Here are a small network's activations along a few directions, averaged over the inputs that share one value of a field.
Values that are neighbours, or in one group, have similar rows; names and order tell nothing.
Strong random noise was added to every row along 2 fixed directions; ignore it. To show where, here is one row again and again, with new noise each time:
298,464,-40,133,167,308,24,-261,-136,86,-65,-155,-197,21,-69,-274
207,183,-303,97,274,100,0,-173,59,261,-84,-175,-83,-145,219,-123
204,98,-261,133,413,54,-95,-118,107,244,-168,-53,-157,-100,231,40
132,44,-583,22,198,-25,95,-164,167,432,1,-342,105,-343,455,-190


Field BAZ:
gav: -44,22,-6,260,-49,61,306,142,85,59,-16,-672,-8,128,454,-418
fuzik: 377,-24,-26,-14,6,37,-80,-130,-47,-277,-316,317,-262,-256,-118,703
sifor: -301,-82,-270,-343,-80,-236,399,517,327,1,281,-639,664,-392,584,-302
tanog: -129,-192,79,-16,-498,-332,103,90,123,174,90,-881,459,-493,174,-556
vuz: -468,-396,-43,136,-93,-532,-121,-139,128,259,64,-145,424,-83,-200,-1
vube: -228,-463,-29,-298,-212,-491,-80,-43,424,22,-124,65,-51,-135,25,-434
zuz: -197,-127,128,6,152,149,-393,271,83,-49,504,294,196,137,-75,268
parar: -258,25,-209,-113,-528,41,261,218,-41,-91,-179,-709,38,-244,291,88
bokeg: 350,467,638,122,280,559,145,-308,-499,-199,-240,220,-499,524,-247,-131
tefuv: 328,149,713,-152,-253,335,9,-346,-401,-24,-272,5,39,-89,-570,-296
zep: -315,-281,-58,462,362,-140,-492,-59,171,231,166,275,-157,461,316,426
lasum: 26,304,397,224,66,352,-31,-51,84,-188,16,427,-909,477,-247,-392
voned: 107,-110,-181,-541,151,37,418,132,-75,52,256,10,505,-553,362,-110
samo: -92,318,299,187,-539,375,-172,-238,-420,-497,16,266,-149,568,-479,348
mot: -362,-536,-970,-659,-8,-400,149,537,624,245,362,-35,487,-528,714,-372
mova: -227,-338,-165,-238,-60,-135,-194,263,323,-148,-399,546,-663,93,83,592
panam: -288,-129,-578,496,-367,-105,539,-131,-43,428,615,-347,398,6,205,-484
dof: 286,434,-457,23,-259,234,515,-479,-215,88,284,-637,232,-240,50,-831
dodon: 361,126,223,-219,-136,144,-50,-353,-195,80,-190,-354,200,-290,-616,-314
mider: -237,150,321,3,263,-1,-33,378,-162,-197,391,383,90,401,-447,299
gab: -70,-427,439,-63,18,-305,-419,-104,-288,-121,-71,107,48,598,-383,124
vapu: -170,314,226,365,-456,-50,-48,-58,-205,-335,51,391,-145,398,-426,495
kevid: 407,217,99,-179,456,-106,-271,376,134,-35,85,553,127,-360,-53,368
govo: 286,545,14,-241,-693,450,521,-309,-531,-226,-170,-41,117,-133,-197,-182
A value of BAZ combines one of 4 hidden first parts with one of 6 second parts; all combinations occur once.
Changing only the second part turns tefuv into tanog. govo has the same second part as tefuv; what does that change turn govo into?
> parar
Changing only the second part turns voned into mot. bokeg has the same second part as voned; what does that change turn bokeg into?
> lasum
Changing only the second part turns gab into vuz. samo has the same second part as gab; what does that change turn samo into?
> vapu
Changing only the second part turns vube into dodon. mova has the same second part as vube; what does that change turn mova into?
> fuzik

Field VOFU:
ganu: -61,275,112,-60,156,497,-237,444,-3,-290,301,63,141,516,-55,-362
fet: -612,-839,-100,241,71,-243,-300,151,420,469,-367,296,-242,280,115,281
suke: -82,-373,-330,-351,-79,-292,-515,248,176,-2,-13,10,294,-523,-189,579
kat: -258,-190,46,-461,-314,172,179,230,-114,-349,-175,-191,92,-332,-540,5
ramop: -285,201,-114,-39,-85,48,308,327,169,31,700,183,235,20,239,-217
bapab: 488,354,42,-78,13,497,313,-346,-431,55,356,-190,225,-216,301,-101
liti: -554,-119,-738,268,-701,-190,298,-193,149,496,457,-954,590,-134,345,-572
lovat: 404,-521,162,-8,667,-594,-81,187,309,300,-169,-103,-119,-318,785,192
rizu: -251,39,39,280,-402,-232,95,-459,-197,-43,253,-216,-142,523,-154,-251
dofe: 188,-273,-477,-135,526,-376,319,3,198,499,-64,-25,412,-506,503,-259
zamo: 511,636,-215,84,-239,446,335,-369,-371,-67,-73,-50,-396,87,15,20
nit: 281,741,149,176,-430,607,450,-432,-126,-197,-62,-279,-352,-279,-251,-740
ralu: 112,131,782,-177,184,-393,-654,29,-165,-543,-693,724,-149,376,-745,723
VOFU is arranged as 4 separate groups.
List the group mates of ralu, in the order listed.
> suke, kat
List the group mates of bapab, in the order listed.
> lovat, dofe, zamo, nit
List the group mates of liti, in the order listed.
> fet, rizu
